Each row below holds a small network's activations on one input, seen along a few directions.
In each table, some parts of the input vary, and every possible input appears once, in random order.
A made-up example of a description, with smaller parts first: line(4) and (point or line(9) or (values(3) and ring(5))).
Shared parts are said once, and a part with two or three values counts as separate values.
In the rows, 100 means zero.

Other details of the inputs vary at random and push rows far along three fixed directions, the same in every table; ignore that.

A family of inputs:
x1: [101,110,104,107,97,84,86,113,100,101,100]
x2: [99,116,105,98,105,95,91,101,103,119,101]
x3: [103,108,102,106,95,87,86,115,100,106,96]
x4: [99,86,85,90,124,107,101,94,85,96,104]
x5: [95,113,98,106,106,94,92,105,110,114,104]
x6: [102,119,107,107,103,97,90,106,95,114,103]
x7: [82,118,109,112,60,113,115,69,113,93,87]
x8: [104,97,88,90,126,108,110,94,84,101,101]
x9: [105,109,100,98,94,84,85,107,110,99,107]
x10: [102,107,100,107,94,88,87,118,102,106,96]
x11: [113,75,87,87,109,103,105,102,92,88,103]
x12: [103,108,101,107,95,87,87,116,100,106,95]
x13: [100,109,98,97,99,86,88,110,108,110,93]
x14: [97,112,105,110,102,96,84,108,99,110,106]
x15: [96,114,102,103,107,97,87,104,108,113,103]
x16: [90,91,114,110,81,136,138,69,93,77,82]
x17: [100,115,104,109,101,92,91,106,95,116,104]
x18: [100,115,103,111,101,90,95,107,97,116,103]
x19: [100,112,100,102,99,96,82,102,107,110,112]
x20: [114,74,88,87,108,104,106,103,93,88,103]
x21: [106,120,101,101,102,97,92,101,104,114,109]
x22: [100,108,97,98,98,87,88,112,109,110,93]
x23: [110,90,92,88,118,111,107,92,84,97,109]
x24: [108,89,96,101,118,108,115,100,82,100,104]
x25: [109,88,92,88,116,110,105,92,84,98,109]
x26: [82,115,126,111,65,124,121,72,119,97,79]
x27: [96,89,76,93,125,100,103,95,84,97,104]
x28: [108,85,91,90,114,106,108,92,86,100,110]
x29: [119,57,198,98,74,130,146,127,169,126,110]
x30: [99,110,95,106,99,91,88,103,109,111,112]
x31: [99,116,103,112,105,97,88,109,101,109,105]
x32: [106,89,83,92,121,110,102,94,87,91,112]
x33: [105,109,99,98,94,84,84,107,109,100,106]
x34: [101,111,102,108,98,83,86,114,101,99,99]
x35: [101,113,101,102,101,98,83,102,108,109,111]
x36: [101,113,96,106,101,94,89,103,110,110,112]
x37: [103,83,86,86,119,96,105,100,88,87,98]
x38: [102,82,90,103,119,105,109,101,83,94,106]
x39: [104,81,81,86,118,99,104,103,86,92,93]
x40: [98,110,98,99,101,85,87,107,107,111,95]
x41: [99,110,102,98,101,84,88,109,110,104,98]
x42: [106,106,100,99,93,87,85,106,110,106,104]
x43: [113,75,90,87,109,101,105,100,92,86,105]
x44: [106,108,99,98,93,85,84,107,109,102,106]
x45: [116,49,156,91,96,130,143,120,118,100,111]
x46: [74,122,103,123,67,113,108,77,104,86,83]
x47: [103,108,100,107,94,87,87,117,101,106,95]
x48: [100,109,102,100,101,84,90,110,111,104,97]
x49: [104,118,98,103,101,93,94,101,104,115,109]
x50: [109,75,101,97,113,101,110,107,88,84,101]
x51: [113,76,87,86,109,102,104,101,91,88,103]
x52: [103,81,79,86,117,99,104,104,87,91,94]
x53: [115,75,163,92,77,117,124,122,146,115,117]
x54: [97,115,102,100,104,91,93,101,103,120,101]
x55: [76,96,82,94,81,115,119,65,86,63,73]
x56: [98,115,100,102,105,90,97,102,105,120,101]
x57: [101,109,103,107,96,84,86,114,99,103,99]
x58: [109,84,104,97,116,112,111,99,81,100,104]
x59: [112,71,103,97,111,104,112,107,89,88,100]
x60: [103,83,82,92,117,105,101,93,86,93,112]
x61: [72,123,96,106,61,102,101,74,107,82,71]
x62: [113,74,86,86,108,103,106,103,94,88,103]
x63: [98,114,105,111,104,97,85,108,99,109,105]
x64: [77,125,92,108,57,100,98,72,108,73,81]
x65: [74,92,88,102,85,124,122,63,91,75,82]
x66: [78,96,92,102,89,129,125,64,94,72,81]
x67: [99,119,101,102,107,93,97,103,105,119,101]
x68: [72,126,92,115,61,101,97,77,94,79,73]
x69: [102,80,93,101,118,107,106,101,83,95,107]
Description of these inputs: values(3) and (point or line(10) or (values(2) and ring(6))).
Changing only the values(3) part turns x28 into x54. The same change can be made to x44. Which row results? -> x55
Changing only the values(3) part turns x16 into x8. The same change can be made to x38. Which row results? -> x27
Which other rows does x7 become when the values(2) part takes its other values? List them by row number. -> x30
Which other rows does x58 become when the values(3) part takes its other values? List them by row number. -> x2, x25
Which other rows does x51 become when the line(10) part takes its other values? List them by row number. -> x9, x11, x20, x33, x42, x43, x44, x62, x64

A family of inputs:
x70: [73,143,66,88,93,86,79,96,93,108,97]
x71: [92,145,44,92,85,39,28,126,82,84,95]
x72: [85,93,140,122,57,133,135,72,116,79,90]
x73: [125,6,81,59,128,108,140,110,72,43,88]
x74: [88,107,126,97,58,130,135,66,113,89,77]
x75: [116,11,108,74,146,147,173,87,64,64,100]
x76: [150,87,172,112,108,78,81,154,179,172,149]
x77: [83,110,101,105,67,118,109,80,113,91,103]
x78: [88,103,119,131,66,123,121,77,107,81,83]
x79: [79,139,66,90,96,78,76,84,96,109,94]
x80: [101,149,73,92,127,56,45,119,115,138,110]
x81: [86,134,68,125,92,80,71,95,79,103,92]
x82: [94,111,117,105,58,126,120,66,107,85,93]
x83: [83,96,133,124,67,128,138,79,117,87,68]
x84: [153,88,172,115,116,82,77,154,187,168,146]
x85: [84,88,127,126,63,124,136,77,116,93,65]
x86: [105,73,18,60,194,94,96,107,3,73,106]
x87: [82,143,78,114,95,87,70,98,77,96,99]
x88: [159,31,112,75,187,98,97,157,84,130,156]
x89: [72,143,78,94,98,86,73,97,81,107,89]
Changing only one part turns x73 into x71. The same change can be made to x86. Which row results? -> x87
What do these inputs look like to the network? -> values(2) and (point or line(9))
Which other rows does x70 become when the line(9) part takes its other values? List them by row number. -> x74, x75, x79, x80, x83, x85, x86, x89

A family of inputs:
x90: [109,102,89,108,99,88,91,101,91,90,96]
x91: [84,137,121,107,62,96,91,91,130,109,90]
x92: [98,98,101,106,104,97,105,105,86,98,100]
x93: [99,97,100,105,108,109,105,97,96,105,95]
x94: [95,92,90,98,100,103,102,91,102,92,99]
x95: [99,96,95,93,101,94,98,105,91,87,91]
x96: [101,98,92,93,94,93,95,107,90,90,95]
x97: [101,98,100,107,107,103,98,106,88,99,95]
x98: [136,24,183,113,100,139,154,119,138,111,106]
x99: [100,96,94,93,97,95,98,106,90,88,93]
x100: [118,102,99,97,122,74,73,131,116,131,122]
x101: [98,98,92,93,99,107,100,89,99,93,107]
x102: [94,95,92,91,105,99,106,92,100,91,88]
x103: [101,95,92,95,93,96,98,105,91,88,97]
x104: [87,132,133,120,65,103,98,92,127,119,96]
x105: [99,101,94,86,100,104,103,93,96,95,101]
x106: [98,103,102,100,106,106,109,94,92,103,108]
x107: [96,98,100,104,105,103,111,97,94,103,100]
x108: [98,95,102,104,107,106,105,96,95,106,95]
x109: [96,100,98,104,106,106,111,97,96,102,99]
x110: [99,105,99,101,109,112,106,95,94,102,105]
x111: [99,99,91,91,97,106,101,90,98,95,107]
x112: [99,101,98,107,107,103,101,107,88,96,97]
x113: [97,96,101,104,105,103,108,95,93,105,97]
x114: [100,94,90,98,94,97,96,104,92,87,98]
x115: [121,108,104,89,119,79,76,130,112,132,127]
x116: [97,100,96,88,106,103,104,91,98,93,98]
x117: [96,99,94,97,103,106,99,88,100,92,108]
x118: [96,139,121,121,59,94,88,87,133,112,95]
x119: [81,132,117,111,60,92,93,92,132,107,79]
x120: [97,100,98,105,108,108,108,98,97,102,97]
x121: [117,109,108,108,125,76,79,140,101,129,119]
x122: [101,100,104,100,108,110,102,93,92,106,103]
x123: [101,102,101,101,109,113,103,94,94,105,103]
x124: [98,104,100,100,108,109,108,95,94,102,107]
x125: [98,95,92,102,98,97,94,102,94,86,100]
x126: [97,96,93,93,105,93,98,104,91,85,90]
x127: [97,99,93,95,101,106,99,89,100,93,108]
x128: [99,95,91,100,96,96,95,103,94,87,99]
x129: [106,101,90,106,97,95,99,89,101,96,94]
x130: [97,93,90,95,94,103,104,92,102,94,97]
x131: [96,95,93,90,97,101,106,95,100,94,91]
x132: [97,94,92,90,94,101,106,95,99,95,93]
x133: [100,96,102,106,104,98,102,104,85,99,97]
x134: [97,95,90,93,94,102,105,94,100,95,96]
x135: [97,95,93,103,101,97,94,101,95,86,100]
x136: [94,93,90,100,102,103,101,90,102,91,98]
x137: [120,111,103,87,120,76,73,131,109,133,125]
Changing only one part turns x131 into x105. The same change can be made to x107. Which row results? -> x106
Changing only one part turns x93 into x97. The same change can be made to x129. Which row results? -> x90
What do these inputs look like to the network? -> values(3) and (point or ring(6) or line(9))
Which other rows does x108 become when the values(3) part takes its other values? List them by row number. -> x98, x122

A family of inputs:
x138: [75,115,76,90,97,118,102,64,88,76,98]
x139: [68,116,82,106,103,116,109,76,71,76,87]
x140: [111,106,98,97,122,93,100,116,74,115,108]
x141: [105,89,83,82,113,76,93,119,98,103,108]
x142: [110,91,87,86,115,87,86,124,93,101,99]
x143: [106,120,128,137,51,84,65,125,130,111,122]
x144: [62,140,112,113,28,97,99,87,134,93,68]
x145: [111,102,93,105,125,93,99,112,78,119,105]
x146: [104,65,135,87,88,145,144,74,115,81,103]
x147: [75,110,69,97,98,118,102,60,90,84,96]
x148: [112,98,81,96,125,97,92,97,98,120,117]
x149: [97,130,127,111,59,72,83,122,154,123,102]
x150: [99,37,140,90,77,132,148,85,116,78,77]
x151: [103,107,102,95,128,96,96,117,77,109,111]
x152: [98,99,91,109,134,98,94,111,87,117,109]
x153: [120,93,91,100,122,76,85,109,96,91,106]
x154: [88,114,71,94,88,112,107,61,80,86,91]
x155: [111,92,89,90,118,86,85,122,93,99,98]
x156: [107,137,128,104,74,90,84,106,131,133,111]
x157: [77,111,73,116,99,112,112,70,72,89,80]
x158: [120,93,90,98,120,81,83,114,94,93,102]
x159: [143,33,154,97,114,121,131,128,133,101,105]
What do these inputs look like to the network? -> point or line(9) or (values(2) and ring(6))
What sort of input is x143? -> point
